These are the activations of a small neural network, seen along a few directions. Each row is one input.
Each table varies a few parts of the input and shows all the possible inputs, shuffled.
Descriptions start from the smaller parts, as in this example, which fits no table here: one of 2 separate values, together with either a single point or one of 11 places around a ring or (one of 4 places along a line, together with one of 8 places around a ring).
Shared parts are said once, and a part with two or three values counts as separate values.
In the rows, zero is written as 128.

Other details of the inputs shift rows strongly along two fixed directions, in all tables alike. That doesn't count.

A family of inputs:
r1: [101  85 179 133 136  59 177 136 155 118 183 145]
r2: [154  86 174 106 174  83 158 190 180 144 172 183]
r3: [ 89 122 193 154 132 113 156  99 109 117 142 100]
r4: [183  57 113 105 132  95 132 192 171 135 178 172]
r5: [167  50 139 120 139  81 132 196 170 146 199 181]
r6: [ 77 214 124 164  94 139  94  81 109 116  88 109]
r7: [ 99 121 227 196 120  63 157  91 110 112 151 106]
r8: [ 85 118 190 143 129  58 157 136 160 119 205 140]
r9: [159  42 132 116 140  91 142 182 169 127 169 179]
r10: [192 100  29  95 128 186 111 163 120 133  60 146]
r11: [153  56 130 113 167  97 159 194 149 124 180 170]
r12: [201  58 133 125 136  55 158 187 150 130 180 166]
r13: [ 66 226 147 129 124 152 119  84 140 121  65 115]
r14: [ 73 108 198 182 128  62 151 124 140 104 143 144]
r15: [ 75 215 118 157 117 141 129  76  93 115  86  95]
r16: [155 151  96 118 135 185 118 115  89 134 107  99]
r17: [155 124  46  97 107 184 103 128 130 133  65 136]
r18: [ 81 223 101 136 111 163  99  92 104 121 103 105]
r19: [170  65 120 121 138 124 134 147 127 124 114 131]
r20: [190  92  23  92 145 211  83 189 123 149  82 168]
r21: [160  83 157 129 161  81 163 149 124 124 179 125]
r22: [201 142  49  55 147 187 125 163 150 146  63 147]
r23: [ 41 133 205 160 128  70 156 104 149 108 175 133]
r24: [ 75 135 202 173  95  41 157  96 150 113 155 122]
r25: [199  65 175  88 163 102 170 173 164 142 158 148]
r26: [121 168 113 128  83 181  94  78 110 134  83  86]
r27: [179  98 102 135 136 105 142 159 126 126 121 149]
r28: [ 57 144 214 189 151  56 156 122 125 119 192 139]
r29: [ 86 185 152 176 108 126 115  60  93 111  78  82]
r30: [ 36 181 148 168 100 146  94  76 124 124  91 124]
r31: [165 143  58  95 144 177  96 170 119 151 141 150]
r32: [ 82 201 108 170 116 166  86  95  97 128  75 121]
r33: [195 138  69 106 108 193  91 126  99 142  89 109]
r34: [ 88 196 112 116 100 169 104  67 111 127  98  73]
r35: [217  37 107  88 132 107 133 178 158 141 166 145]
r36: [171 168  40  90 123 178 110 139 108 137 102 122]
r37: [142 138  71  97 137 195 112 117 101 129  79 100]
r38: [128 133  88  91 126 181 112 105 119 131 101 103]
r39: [104 152 177 146 126  85 144  96 115 119 162  95]
r40: [ 56 188 116 147 131 174 104 103 104 128  95 120]
r41: [209 129  63  49 152 196 115 152 143 148  68 126]
r42: [ 77 207 125 166 102 146  85  92 106 131  98 119]
r43: [ 62 135 245 167 109  60 165  80 133 118 195  92]
r44: [126  72 183 122 136 103 160 128 138 128 181 125]
r45: [ 63 218 121 159 124 153 113  85  98 113  97 105]
r46: [ 77 200  92 120 111 184  87 105 121 141 113 116]
r47: [160 108  36  71 148 209  93 174 135 153 122 161]
r48: [174  79 160 136 130  68 143 146 135 126 169 130]
r49: [129 165  73  97 109 161 119 120 129 134 112 115]
r50: [ 63 164 155 154  93 137 110  50 117 113  77  87]
r51: [107 142 149 171 128  97 129 124 123 113 126 137]
r52: [215  53 137  97 153 103 156 185 131 142 207 142]
r53: [197  19 138 104 134 117 144 168 149 138 163 152]
r54: [ 42 135 224 183 131  40 185  97 129 101 158 119]
r55: [210  76  59  93 131 204 106 157 109 140  79 130]
Description of these inputs: one of 5 places along a line, together with either a single point or (one of 2 separate values, together with one of 5 places around a ring).
The inputs of r31 and r52 match in every part but the place on the line of 5. If r32 is changed in the same way as r31 into r52, which row does it become? -> r7
The inputs of r17 and r9 match in every part but the place on the line of 5. If r49 is changed in the same way as r17 into r9, which row does it become? -> r8
Which other rows agree with r19 in the place on the line of 5? List them by row number. -> r21, r29, r34, r35, r37, r38, r39, r41, r48, r50
Change only the place on the line of 5 in r10. List by row number the other rows that result. -> r14, r19, r20, r55

A family of inputs:
r56: [171 127  66 105 145 164  99 185 133 151 133 168]
r57: [140 142  96  98 158 169 119 150 113 141 156 128]
r58: [224 106  89  85 138 169 126 146 110 145 125 109]
r59: [217  99  56 130 138 137 127 160  97 121  89 137]
r60: [136 101 116  85 142 152 146 138 141 131 126 125]
r61: [ 93 101 179 164 155  77 141 159 140 126 188 164]
r62: [193 121  78  56 135 160 129 155 154 142 120 130]
r63: [143  56 164 158 110  73 138 132 139 120 150 142]
r64: [ 91 120 155 134 138 108 145 134 124 126 192 127]
r65: [168 126 109 134 117 155 107 128 111 136  89 125]
r66: [140  80 194 167 111  50 143 130 142 118 161 135]
r67: [ 55 191 164 204 129  59 145 109 106 103 140 131]
r68: [136  96 166 136 107  92 147 101 123 123 156  95]
r69: [ 36 207 112 168  88 152  84  76 115 122  93 120]
r70: [140 187 105 119  90 171 103  70  98 127  85  66]
r71: [124 153  94 130 117 136  96 147 138 135 133 150]
r72: [142  77 207 145 149  77 171 121 117 122 182 104]
r73: [141 131 102 107 119 140 114 141 158 132  93 148]
r74: [ 99 129 148 129 123  93 138 129 136 130 192 128]
r75: [164  94  83  91 158 174 117 170 145 139  90 162]
r76: [142 136 112 110 137 149 121 146 148 138  90 151]
r77: [134 132  97  81 121 156 128 119 145 134 107 116]
r78: [150  60 170 132 131  98 161 128 119 122 173 107]
r79: [186 142  71  77 153 171 117 172 124 152 159 140]
r80: [158 136  80 124 147 125 140 155 126 118  80 150]
r81: [ 36 204 100 164 101 183  82  82 102 121  83 118]
r82: [ 18 167 200 180  95  82 134  64 148 107 100 121]
r83: [142 113 189 107 155  82 176 143 158 132 169 134]
r84: [ 53 225 141 123 127 185 120  54 106 121  62  76]
r85: [ 66 168 130 177  85 171  95  54  89 111  55  91]
r86: [138 126 151 116 135  82 144 153 147 133 209 137]
r87: [ 92  70 188 149 138  75 161 143 163 115 149 162]
r88: [157  99 113 137 132 158 110 131 107 130  95 126]
Describe the family of inputs behind these rows. -> one of 3 separate values, together with either a single point or (one of 2 separate values, together with one of 5 places around a ring)
The inputs of r58 and r79 match in every part but the choice among 3 separate values. If r65 is changed in the same way as r58 into r79, which row does it become? -> r56
Change only the choice among 2 separate values in r85. List by row number the other rows that result. -> r78
Change only the place on the ring of 5 in r69. List by row number the other rows that result. -> r56, r61, r71, r81
A walk changes only the place on the ring of 5. It starts at r83 and steps to r84. List the rest of the walk in order. -> r60, r77, r62
